These are the activations of a small neural network, seen along a few directions. Each row is one input.
In each table, some parts of the input vary, and every possible input appears once, in random order.
A made-up example of a description, with smaller parts first: one of 6 places along a line, together with either a single point or (one of 2 separate values, together with one of 5 places around a ring) or one of 11 places around a ring.
Shared parts are said once, and a part with two or three values counts as separate values.

Other details of the inputs vary at random and push rows far along two fixed directions, the same in every table; ignore that.

A family of inputs:
R1: [ -6 -25 -85  51   6   4   1 -63 -27  39  61  27  92]
R2: [ 27 -25  33 -28  19 -12  -1 -26  -7  24   4  17   5]
R3: [101 -42  18 -23   6  -6 -22 -29   7  48  72  50  91]
R4: [ 37  -3  14 -11   1  23 -14  14  28 -14 -15  16 -27]
R5: [ 21 -26  40 -32  18 -11   1 -16 -14  13  -8  -4  -8]
R6: [-57  42   1  14 -12 -18  18  27   5 -17 -28 -20 -39]
R7: [-77  43 -67  52 -16   6  14 -14 -25 -10  -4  -6  12]
R8: [-55  43  -9  15 -19 -11  16  19  -2 -19 -14  -7 -23]
R9: [ 45 -33  81 -58  16 -24  -1   1   3  14  -8  -3 -19]
R10: [ 36 -19  13 -10   8  15 -11   8  28  -2 -13  10 -26]
R11: [-42  25  -4  12 -10 -15  14  23  -3 -15 -19 -29 -23]
R12: [  2 -23 -74  42  -3  -8  -3 -37  -8  31  82  31  89]
R13: [-72  29  -9  13  -2  -4  20   3 -28 -19 -46 -42 -35]
R14: [-74  53 -15  19 -17  -7  18  19 -10 -30 -32 -16 -39]
R15: [ 61 -30  24 -28  12  -1 -15 -33  -7  33  35  37  47]
R16: [-89  61 -15  21 -21  -7  23  32 -14 -38 -46 -42 -47]
R17: [ 38 -25  79 -57  20 -22  -1  -6   2  13 -14  10 -27]
R18: [  6   4 -99  65 -17  35 -14 -11  16   4  49  27  59]
R19: [-59  45 -24  28 -15  19   7  40  23 -46 -47 -12 -74]
R20: [  7 -20 -99  57  -4  31 -15 -16  15   5  53  23  51]
R21: [ 40 -18  62 -45  12  15 -11  34  25 -25 -49 -21 -68]
R22: [-84  44 -10  16 -12 -11  22  27 -17 -32 -43 -47 -46]
R23: [ 36   0  60 -40   4  18 -10  38  29 -28 -53 -14 -68]
R24: [-41  16 -83  52 -14   9   3 -19 -26   3  40  -3  60]
R25: [  1  -3  38 -22  12  -9   5 -19 -11  10 -19  14 -15]
R26: [-23   4 -26  16  -2  21  -2  28  16 -37 -32 -26 -53]
R27: [-42  14 -80  52 -13  -1   2 -20 -14   6  54  20  57]
R28: [ 96 -56  15 -22  11  -8 -22 -27   1  49  70  25  96]
R29: [ 29   6  44 -26  -5 -11  -2  17   5   7  -1  -6   7]
R30: [ 22 -11  81 -53   8 -23   5  17   1   1 -26 -16 -32]
R31: [ 18  -8  43 -31  10  -3   0 -13 -17  11 -17  -6   0]
R32: [ 96 -49   1 -11  12  23 -30 -21  29  31  49  49  48]
R33: [-45  -8 -86  55   1   5   9 -43 -36  13  31  -8  55]
R34: [-25  10 -76  53 -13  30  -3  14  10 -19   6 -21   9]
R35: [ 23   2  32 -18  -2 -15  -3   5  10  13  13  17   8]
R36: [ 67 -17  56 -39   8  19 -16  20  29  -4 -26   0 -30]
R37: [  0  11  91 -55  12 -19   8  10   2  -7 -53   3 -71]
R38: [ 21  -2  45 -30  -2 -14   1   9   0   6   1  -2   3]
R39: [ 66 -45  14 -18  14  19 -19   1  21   6   6   6  -4]
R40: [-75  30 -60  45 -11   1  15  -2 -28 -14  -5 -30   8]
R41: [ 39 -37  39 -35  17 -15  -5 -16  -9  18  12   3  11]
R42: [-69  45  -5  16 -16 -17  19  22   0 -22 -19  -8 -37]
Description of these inputs: one of 6 places around a ring, together with either one of 2 separate values or one of 5 places along a line.
Changing only the place on the ring of 6 turns R25 into R13. The same change can be made to R19. Which row results?
Answer: R21
Changing only the place on the ring of 6 turns R36 into R34. The same change can be made to R38. Which row results?
Answer: R30
Which other rows does R40 become when the place on the ring of 6 takes its other values? List them by row number.
Answer: R2, R5, R15, R24, R37
Which other rows does R18 become when the choice among 2 separate values takes its other values? List them by row number.
Answer: R4
